Look-ups in named tables: a row name and a column name give one cell, copied from the table.

Mutu =
columns: Mis, Simelak, Duz, Tig, Zoko, Gaf, Dopu, Bor
Kupe: [200, 202, 170, 162, 237, 155, 34, 253]
Runuvak: [151, 105, 166, 169, 138, 155, 224, 141]
Tunagu: [98, 201, 39, 130, 213, 183, 63, 154]
Tak: [115, 233, 109, 116, 120, 145, 97, 97]
Gesip: [158, 81, 151, 175, 172, 173, 202, 168]
Gabav: [188, 97, 232, 175, 116, 129, 229, 163]
Fer: [173, 144, 176, 159, 147, 154, 162, 169]
Nutota: [146, 218, 146, 132, 138, 138, 99, 141]

What is the Gaf of Nutota in Mutu?
138
What is the Bor of Tunagu in Mutu?
154
What is the Duz of Nutota in Mutu?
146
What is the Bor of Nutota in Mutu?
141
What is the Mis of Fer in Mutu?
173
What is the Simelak of Fer in Mutu?
144
What is the Duz of Gesip in Mutu?
151
What is the Zoko of Gesip in Mutu?
172
What is the Mis of Tak in Mutu?
115

Kebobed =
fields: Vofigam, Foz, Gurek, Noka, Puti, Gub
Bobizop: [155, 151, 67, 157, 155, 77]
Lon: [116, 144, 130, 91, 130, 142]
Fezako: [166, 89, 157, 148, 76, 151]
Tefolu: [112, 85, 156, 115, 86, 169]
Mev: [120, 175, 103, 137, 192, 110]
Lotogi: [159, 111, 117, 171, 102, 120]
Duv: [163, 138, 59, 174, 160, 75]

What is the Foz of Mev in Kebobed?
175
What is the Gurek of Fezako in Kebobed?
157
What is the Foz of Fezako in Kebobed?
89
What is the Puti of Lotogi in Kebobed?
102
What is the Noka of Fezako in Kebobed?
148
What is the Gurek of Lon in Kebobed?
130
What is the Foz of Lotogi in Kebobed?
111
What is the Gub of Mev in Kebobed?
110
What is the Vofigam of Lon in Kebobed?
116
What is the Puti of Fezako in Kebobed?
76
What is the Gurek of Duv in Kebobed?
59
What is the Puti of Lon in Kebobed?
130
What is the Vofigam of Bobizop in Kebobed?
155
What is the Foz of Duv in Kebobed?
138
What is the Noka of Lotogi in Kebobed?
171
What is the Vofigam of Duv in Kebobed?
163
What is the Foz of Tefolu in Kebobed?
85
Row with the largest Foz: Mev

Ves =
	Zirelu	Fes	Fidura	Kem	Nonope	Poniv	Vuv	Dunese
Sedisa	0.149	0.073	0.078	0.317	-0.057	-0.005	0.236	-0.044
Fureg	0.234	0.276	0.309	0.249	0.191	0.002	0.097	-0.037
Vofere	-0.074	-0.178	0.508	0.175	0.004	-0.016	0.286	0.114
Lovope	-0.153	0.378	0.236	-0.054	-0.009	-0.153	0.334	-0.297
Sube	0.265	-0.007	0.665	-0.185	0.090	0.093	0.279	-0.082
Mir	-0.208	0.497	0.111	0.279	-0.102	-0.206	0.005	0.037
Pozodur	0.375	0.000	-0.526	-0.335	-0.267	0.334	0.313	-0.238
Vof	-0.003	-0.806	0.133	0.072	-0.338	0.357	0.228	0.204
Leba	-0.158	-0.111	-0.283	0.319	-0.873	0.010	0.224	-0.076
Nit	0.248	-0.326	0.312	0.590	-0.391	0.418	-0.437	0.271
Mas	0.555	-0.545	-0.414	-0.049	0.124	0.713	0.452	0.176
Vogog	0.563	-0.353	0.319	0.332	-0.255	0.194	-0.349	0.600
Sakofe	0.985	0.406	0.264	-0.078	0.367	0.572	-0.174	-0.039

What is the Nonope of Vof in Ves? -0.338
What is the Zirelu of Vogog in Ves? 0.563
What is the Zirelu of Vof in Ves? -0.003
What is the Kem of Lovope in Ves? -0.054
What is the Zirelu of Sakofe in Ves? 0.985
What is the Fidura of Vogog in Ves? 0.319
What is the Dunese of Fureg in Ves? -0.037
What is the Vuv of Sube in Ves? 0.279
Row with the largest Zirelu: Sakofe

Vosu =
columns: Los, Fesaf, Peputi, Fazur, Bizimal, Potiko, Zutelo, Bazira
Bozem: [83, 31, 29, 30, 86, 85, 33, 73]
Kope: [49, 73, 81, 72, 57, 58, 85, 76]
Roziva: [59, 53, 51, 53, 58, 58, 51, 55]
Zib: [57, 54, 56, 54, 58, 59, 57, 60]
Tigaruk: [63, 48, 44, 48, 59, 59, 42, 49]
Lili: [40, 67, 71, 67, 43, 43, 71, 55]
Pabinef: [30, 79, 85, 79, 34, 34, 85, 54]
Siluzo: [66, 41, 39, 41, 66, 66, 40, 57]
Suk: [46, 62, 56, 62, 38, 37, 50, 32]
Tudip: [59, 50, 29, 51, 38, 36, 16, 7]

Fazur of Bozem = 30
Peputi of Tigaruk = 44
Peputi of Kope = 81
Bazira of Tudip = 7
Fesaf of Tudip = 50
Zutelo of Suk = 50
Los of Roziva = 59
Bizimal of Suk = 38
Bizimal of Pabinef = 34
Bizimal of Zib = 58
Fazur of Roziva = 53
Potiko of Roziva = 58
Peputi of Tudip = 29
Los of Suk = 46
Los of Tigaruk = 63
Row with the largest Peputi: Pabinef

Mokeniv
|  | Zusemo | Vupu | Zigigu | Dur |
|---|---|---|---|---|
| Fav | 111 | 173 | 93 | 84 |
| Pekuf | 108 | 193 | 186 | 163 |
| Gozava | 125 | 84 | 184 | 60 |
| Rosop | 159 | 62 | 116 | 141 |
| Migumu | 146 | 80 | 145 | 77 |
| Bapun | 142 | 98 | 164 | 76 |
| Favub | 192 | 63 | 67 | 160 |

Gozava, Vupu: 84
Pekuf, Vupu: 193
Favub, Vupu: 63
Pekuf, Zigigu: 186
Favub, Dur: 160
Fav, Zigigu: 93
Migumu, Zigigu: 145
Favub, Zigigu: 67
Fav, Zusemo: 111
Fav, Vupu: 173
Bapun, Dur: 76
Gozava, Zigigu: 184

Fid =
,Rafoge,Siv,Lup,Vofus
Somez,5063,8581,3155,6070
Tenumo,6820,5612,2613,4944
Ginin,2530,8506,1912,7279
Fuvi,6588,8443,5573,3128
Pobela,6519,8911,5096,3330
Gegi,2534,8552,2112,6998
Lafedo,6660,5443,3480,5185
Ribe,6696,8593,5360,3417
Sisi,6152,8668,5055,3230
Tak,6529,8959,5227,3051
Kom,1687,9982,1994,7584
Les,6705,9018,5891,3360

What is the Rafoge of Fuvi in Fid?
6588
What is the Siv of Somez in Fid?
8581
What is the Siv of Ribe in Fid?
8593
What is the Rafoge of Tenumo in Fid?
6820
What is the Lup of Ginin in Fid?
1912
What is the Rafoge of Gegi in Fid?
2534
What is the Rafoge of Kom in Fid?
1687
What is the Lup of Tenumo in Fid?
2613
What is the Lup of Somez in Fid?
3155
What is the Vofus of Tak in Fid?
3051
What is the Vofus of Kom in Fid?
7584
What is the Rafoge of Tak in Fid?
6529
What is the Vofus of Les in Fid?
3360

